Each row below holds a small network's activations on one input, seen along a few directions.
Each table varies a few parts of the input and shows all the possible inputs, shuffled.
A made-up example of a description, with smaller parts first: line(4) and (point or line(9) or (values(2) and ring(8))).
Shared parts are said once, and a part with two or three values counts as separate values.
In the rows, 128 means zero.

Other details of the inputs vary at random and push rows far along two fixed directions, the same in every table; ignore that.

Rows:
R1: [114 139 121 109 115 140 142 177  78 177 204 136 110 120]
R2: [128  79 136  68 137 191 149  78 166 133 180 120 139  90]
R3: [155 181 110 161 154 108 139 129 118 109  81 177  72 130]
R4: [114  80 120 103 141 126 152  55 209  78  78 111 149 140]
R5: [144 147 134 123 101 156 127 201  71 164 165 140 155  84]
R6: [102 134 119 166 120 125 143 143 135 115 114 153  95 187]
R7: [129  98 160 126 103 146 120 175  69 155 181 135 110  66]
R8: [101 141 109 146 118 107 128 140 131 112 119 152  93 189]
R9: [ 94  86 113 147 112 107 143 136 118  99  95 139  84 156]
R10: [108  96 175 118 157 100 127  44 176 110  66  86 176 118]
R11: [155 125 118  76 161 197 140 111 166 128 178  94 169 107]
R12: [157 124 106 105 190 108 143  34 185  83  53 130 118  88]
R13: [111  88 133 150  93 125 131 135 126  93  92 164  90 154]
R14: [142 160 121  73 142 155 119 110 168 163 168 102 200  74]
R15: [104 169 131 166 114  93  97 139 107 116 101 129 133 149]
R16: [152 125 110  58 133 163 154  87 175 151 199 101 146 126]
R17: [111 151 135 166 129  79 102 149 120 122 113 135 122 155]
R18: [131  89 122 108 104 170 122 178  74 147 179 143  94  89]
R19: [175 157 116 117 200 127 140  39 189  86  69 149 142 123]
R20: [120  95 116 164 117 127 101 145 122 100  90 135  87 145]
R21: [177 177  93 141 137  80 127 120 113 115  86 165  67 138]
R22: [106  96 140 167 122  80 117 144 107 110  90 122 113 122]
R23: [127 124 128 107 107 176 162 183  79 142 196 150 107 132]
R24: [111 113 131 173 132 108 132 139 108 128 109 148 124 179]
R25: [141 154 109 162  99  77  96 154 123 143  89 130 140 149]
R26: [115 135 109 169 131 122 118 154 129 118 107 144 108 176]
R27: [140 124 117 110 118 173 137 193  73 145 188 141 119 120]
R28: [142 141  90 152 114 100 106 153 131 117 108 116  95 182]
R29: [111 110 119 162 107  87 110 155 110 121  64 128 133 109]
R30: [119 108 134 173 102 104  91 146 114 126  70 148 131 112]
R31: [135 133 107 140  90  98 136 143 136 111 110 145  98 191]
R32: [164 125  99  61 144 160 131  98 168 153 191  92 159 115]
R33: [121 123 127 152 108 127 146 151 125  92 100 162 115 186]
R34: [154 144 169  65 135 139 134  84 147 171 178  81 181 100]
R35: [100 128 127 180 131 107 135 141 122 140 113 144 112 177]
R36: [114 151 170 117 164 100 112  49 188 122  91 100 186 153]
R37: [ 93  80 121 162 122  90 136 133 105 125  94 130 101 145]
R38: [128 142  99 116 172 128 107  69 218  98 101  96 156 165]
R39: [123 124 110 161 115  79 122 132 118 146 119 131 107 185]
R40: [113 118 141 116  92 143 134 175  53 144 163 108 122  57]
R41: [154 153 133  78 128 149 123  86 151 155 181  78 186  86]
R42: [111 137 124 159 106 126 149 151 140 104 105 157 103 183]
R43: [138 133 154 127 117 148 135 190  68 153 190 134 135  97]
R44: [136 140 129 166 115  69 104 143 119 132 114 123 119 162]
R45: [131 152 150 127 102 162 131 181  55 147 178 127 145  91]
R46: [111 144 113 140 104 108 134 148 136 101 110 157 101 185]
R47: [115 153 145 149 160 128 115  53 198 110  89  96 192 136]
R48: [126 149 151 133 117 147 138 192  83 165 194 128 123  95]
R49: [101  78 136 172 118 106 118 124 109 130 100 150  99 148]
R50: [154 132 119 152 141 107 122 113 104  99  67 182  59 102]
R51: [168 192 104  89 137 140 146 166  72 145 171 169  70  74]
R52: [132  98 195  76 138 166 130  75 138 154 158  99 173  63]
R53: [124 132 100 112 173 121 107  62 211 104 105 111 164 167]
R54: [128 149 128 144 159 123 111  72 213 127  77 110 202 130]
R55: [133 150 112 120 116 179 140 201  95 151 189 121  99 115]
R56: [130 142 187 114 108 151 141 179  51 163 174 131 141 104]
R57: [132 107 158  89 131 177 119  77 142 139 162  96 178  49]
R58: [111  97 101 153 122 111 119 154 118  95  83 115  89 142]
R59: [133  81 110  61 152 171 143  99 156 132 166  91 153  75]
R60: [130 149 186  83 153 167 147  92 152 165 172  93 187  92]
Each input here is: line(6) and (point or line(9)).
- Changing only the line(6) part turns R15 into R57. The same change can be made to R51. Which row results? => R50
- Changing only the line(6) part turns R11 into R58. The same change can be made to R23. Which row results? => R9
- Change only the line(6) part in R13. List by row number the other rows that result. => R4, R31, R33, R42, R46
- Which other rows agree with R47 in the line(6) part? List them by row number. => R3, R6, R26, R35, R42, R48, R54, R55, R60
- Change only the line(9) part in R39. List by row number the other rows that result. => R16, R25, R28, R31, R32, R34, R41, R44

Rows:
R61: [142 171 103 161 164  68  94  72 183 102  51 128 141 173]
R62: [113 125 129 104 113 186 138 175 113 165 213 105 158 113]
R63: [ 95  95 158 175  82  74 113 168  56 133  93 143  91 123]
R64: [143 124 136  82 115 184 153 155  99 137 174 133 122  60]
R65: [127  92 153  90 111 142 125 145  78 171 175  94 138  39]
R66: [112  99 107 168  90 112 124 190  78 108  93 162  76 143]
R67: [ 89 136 183 177 133  77 111  73 175 109  61 116 186 197]
R68: [107 106 148 180  94  97 111 181  57 111  85 148  92 118]
R69: [ 94 147 171 188  90  86 106 191  61 143 109 130 128 164]
R70: [144 185 101 158 113  97 145 175  88 124 128 178  54 199]
R71: [100 131 158 175 133  54  92  71 174 122  59 102 180 179]
R72: [150 185 112 160 165  59 107  63 179 106  49 132 137 169]
R73: [121 175 129 178  93 105 115 198  81 123 106 156 106 167]
R74: [125 141 129 163 112 111 134 172  66 100  88 181  58 136]
R75: [118 135 107 168 141  92 103  91 196  97  58 122 165 199]
R76: [ 93  88 171 172 142  86 109  67 160  90  35 114 155 152]
R77: [135 121 118  89 172 154 121  59 216 135 154  73 211 119]
R78: [ 90  86 158 178 138 110 111  75 171  76  36 124 155 156]
R79: [100 117 122 174 138 104 109  85 199  97  78 116 156 224]
R80: [128 158  92 165  94 110 125 196  99 122 128 161  75 201]
R81: [112 115 153  87 160 153 142  50 215 144 165  81 216 142]
R82: [ 99  93 134 185  87  97 101 182  62 121  87 139  91 116]
R83: [122  80 141  80 112 170 153 146  97 157 200 112 114  92]
R84: [163 157  99  62 184 166 149  43 228 123 165 111 163 152]
R85: [113  65 129  88 165 186 142  52 211 111 139  90 185 101]
R86: [165 170 105  86 128 142 121 163 106 175 194 109 133  70]
R87: [128 159  92 160 170  99 117  80 199  89  68 142 130 209]
R88: [ 91  70 134 169 148  93 113  74 175  91  49 115 138 171]
R89: [150 144 114  78 103 169 144 166 116 164 210 119 140 119]
R90: [162 169 108  72 192 159 157  42 220 128 154 111 173 132]
R91: [113 133 205 210 136 115 123 158  37 128  78 195  94 103]
R92: [104 129 133 184 138  76  80  84 181 111  53  98 180 171]
R93: [154 156 126  89 103 141 114 165  98 178 186 101 164  67]
R94: [107 130 146 178 142  53  78  77 170 124  51  88 180 168]
R95: [109  97 190  89 102 166 158 142  83 155 185 122 144  68]
R96: [148 110  93  77 135 182 156 158 113 140 191 135  92  74]
R97: [156 173 136  75 184 161 139  45 211 124 143 106 194 118]
R98: [151 128 130  80 129 175 152 152  99 140 177 135 109  56]
R99: [132 170 104 176  94  82  95 195  80 137 103 143  99 148]
R100: [162 198 145  83 133 162 162 148  97 160 195 139 132  92]
R101: [119 128 153  85 102 161 156 153 109 176 228 114 144 136]
R102: [ 91 146 159 195  86 110 108 199  72 130 110 140 128 168]
R103: [129 123 104 167  94  92 107 181  71 116  82 155  69 115]
R104: [121 145  92 167 152 102 110  92 205  91  65 128 147 207]
R105: [124  89 107 150 136 100 120  72 189  76  47 139 120 181]
R106: [142 134 118  87 114 162 135 163 109 166 217 106 138 113]
R107: [113  90 111 167  95 102 120 179  75 110 107 153  61 153]
R108: [161 140 145  66 185 161 164  24 196 108 121 122 158  81]
R109: [159 110  99  54 185 176 160  31 217 103 146 124 132 118]
R110: [129  85 119  89 121 174 141 157  98 146 188 114 122  63]
R111: [161 159  93  76 128 170 150 163 125 160 219 128 109 123]
R112: [142 177 212 130 156 176 138 143  72 183 187 149 171  62]
R113: [ 91 129 134 186  96  93 111 197  76 143 123 130 111 183]
R114: [121 152 144 171 135  85  99  85 182  97  44 121 182 180]
R115: [136 136 104 161 112  88 114 170  65 114  86 168  52 117]
R116: [124 112  92 157  95 120 136 182  90 101 107 173  45 168]
R117: [156 134 108  72 140 178 177 140 102 139 189 150  84  77]
R118: [ 81  82 146 174  88 104 136 177  71 120 110 157  80 160]
R119: [145 150 113 160 113  78 127 161  61 118  83 171  48 114]
R120: [143 102 151  75 155 164 137  44 198 112 114  99 197  73]
R121: [162 123 105  78 129 151 133 149  97 154 174 121 103  37]
R122: [159 101  93  59 181 170 153  40 224 108 145 112 136 111]
R123: [135 150 155 100 113 157 126 165  92 167 194 101 169  78]
R124: [121 149 123 186  93  65  80 192  65 146 103 123 116 133]
R125: [165 135 108  62 135 176 182 133 106 139 197 155  70  93]
R126: [122 124  92 160 118 118 138 178  81 100 102 182  41 154]
R127: [ 94  82 122 174  88 124 129 183  81 107 112 157  67 169]
R128: [143  98 130  90 114 144 118 149  82 159 171 100 132  27]
R129: [115  81 153  77 103 171 167 140 101 155 207 126 113 103]
R130: [143  95  99  71 173 182 148  51 221 105 134 106 162 100]
R131: [128 149  86 165 166  92 110  89 205  94  67 130 134 202]
R132: [152 108 126  81 104 151 126 151  89 157 165 113 134  33]
R133: [156 164 130  80 180 155 132  53 217 129 142  94 198 111]
R134: [126 127 141  88 111 160 142 159 105 177 220 100 144 125]
- Changing only one part turns R134 into R83. The same change can be made to R111. Which row results? => R122
- Changing only one part turns R127 into R79. The same change can be made to R130. Which row results? => R104
- Describe the family of inputs behind these rows. => values(2) and (point or (line(4) and line(9)))
- Change only the values(2) part in R68. List by row number the other rows that result. => R123
- Change only the line(4) part in R103. List by row number the other rows that result. => R64, R116, R130
- Change only the values(2) part in R99. List by row number the other rows that result. => R103

Rows:
R135: [141 147 145  93 122 165 140 141 117 154 184 122 147 107]
R136: [135 118 104 115 179 133 120  44 229 101  90 103 172 146]
R137: [147 130 115 118 114 130 128 147 106 136 137 137 110 109]
R138: [123 106 117 113 161 133 121  50 222  93  89  91 174 139]
R139: [139 127 120  90 155 176 143 113 151 134 173 114 144  99]
R140: [125 138 124 147 161  87 116  47 209  92  48 119 170 159]
R141: [122 145 121 163 128 100 115 155  97 128 107 139 106 134]
R142: [111  99 135 151 161  95 124  39 206  97  61 116 156 175]
R143: [120 128 138 117 133 130 126 114 131 127 124 109 148 106]
R144: [123 113 127 107 124 124 132 113 143 128 138 104 131 125]
R145: [110 119 134 161 131 102 115 123 130 127  93 136 134 130]
R146: [156 128 125  77 132 157 141 104 147 137 160 121 148  86]
R147: [137 143 121 126 111 129 122 157 111 147 151 126 132 131]
R148: [124 148 134 156 102 109 120 159 107 127 114 146 118 162]
R149: [129 131 118 153 165  93  98  52 214 102  62 108 171 181]
R150: [129 131 125 120 145 154 139 118 146 118 137 130 131 129]
R151: [132 108 140 129 115 139 133 142  99 136 136 139 115 105]
R152: [121 131 105 161 126 119 120 162 108 116 114 144  96 151]
R153: [122 122 145 137 111 138 127 152 104 148 150 129 137 127]
R154: [123 144 132 166 122 110 112 157 102 128 120 140 111 159]
R155: [119 132 124 155 126 103 127 148 101 125 120 143  89 157]
R156: [126 146 126 156 101 104 117 161 108 127 116 144 120 161]
R157: [107 108 118 165 113 121 121 161 110 123 110 151 106 145]
R158: [131 146 142 132 123 140 128 151 106 141 154 132 127 133]
R159: [135 129 117 157 123 107 113 149  98 120 107 147  91 136]
R160: [119 136 126 146 106 102 136 149 106 124 115 149  96 160]
R161: [125 129 134 126 103 130 117 158 109 139 148 111 133 124]
R162: [157 124 118  81 145 157 131 105 145 144 162 113 142  83]
R163: [119 133 132 141 129 107 135 116 134 116 105 141 111 164]
R164: [133 125 142  87 130 161 128 112 142 144 171  95 170 102]
R165: [143 125 116  79 145 150 141 106 150 152 176 105 141 103]
R166: [132 147 135 115 132 130 137 114 140 130 126 127 146 112]
R167: [133 131 126 158 126 111 117 147  97 117 107 151  89 137]
R168: [111 111 128 151 129 123 126 131 135 103  96 134 124 152]
R169: [135 141 120 119 145 125 123 118 139 138 128 116 142 109]
R170: [128 113 124  83 136 174 140 114 147 129 165 103 153  95]
R171: [127 139 123 158 135 107 107 127 134 124 110 127 131 160]
R172: [145 131 131 108 127 137 135 108 140 122 125 135 131 114]
R173: [141 110 145  88 124 163 141 135 107 142 169 121 133  79]
R174: [133 126 118 114 146 127 132 109 141 135 145 118 125 130]
R175: [124 122 148 122 130 137 124 120 137 132 138 113 157 131]
R176: [131 115 133 118 111 135 125 144  97 126 135 127 113 105]
R177: [124 131 118 138 120  98 132 119 138 117 106 137 116 161]
R178: [133 127 135  85 134 150 133 113 143 142 158  92 161  76]
R179: [120 147 130 164 130 104 119 154  96 125 107 143 104 135]
R180: [118 134 131 153 122 107 133 147 102 123 119 147  90 160]
R181: [121 124 147 120 138 131 132 116 132 128 125 116 150 107]
R182: [108 118 128 148 106 101 125 149  98 120 113 132  98 154]
R183: [118 111 128 133 117 151 139 155 110 133 144 137 120 120]
R184: [141 126 136 117 155 128 128  62 181 104  91 128 148 134]
R185: [107 108 127 159 111 101 124 149 104 134 117 146 100 150]
R186: [129 136 119 120 113 148 143 156 116 127 144 143 116 127]
R187: [137 135 127  88 128 178 152 144 122 140 178 130 131 100]
R188: [127 112 143  86 125 156 151 135 112 150 184 114 132  99]
R189: [123 115 138 129 129 135 118 118 143 145 141 121 158 126]
R190: [119 152 138 157 118 107 128 153  97 123 102 149 108 139]
R191: [110 126 141 168 115 106 124 153  95 130 101 143 116 131]
R192: [121 146 138 156 141 108 124 120 127 116  95 137 124 140]
R193: [134 115 128 118 107 131 123 148 103 128 135 122 112 102]
R194: [124 132 109 145 122 118 128 131 144 105  99 142 122 156]
R195: [141 133 136 124 126 140 134 141 101 129 140 143 105 111]
R196: [143 131 107  88 124 168 144 149 126 146 179 121 133  96]
R197: [121 106 129 161 111 108 114 149 100 126 103 154 101 130]
R198: [144 145 122  91 127 149 139 142 115 157 172 116 143  80]
R199: [133 131 113 115 115 122 138 147 111 144 152 130 109 129]
- Describe the family of inputs behind these rows. => values(5) and (line(5) or ring(8))
- Changing only the values(5) part turns R199 into R196. The same change can be made to R163. Which row results? => R187
- Changing only the values(5) part turns R195 into R192. The same change can be made to R176. Which row results? => R143
- Change only the line(5) part in R164. List by row number the other rows that result. => R153, R161, R175, R189
- Change only the values(5) part in R174. List by row number the other rows that result. => R141, R152, R159, R171
- Change only the ring(8) part in R156. List by row number the other rows that result. => R135, R147, R148, R149, R154, R158, R171
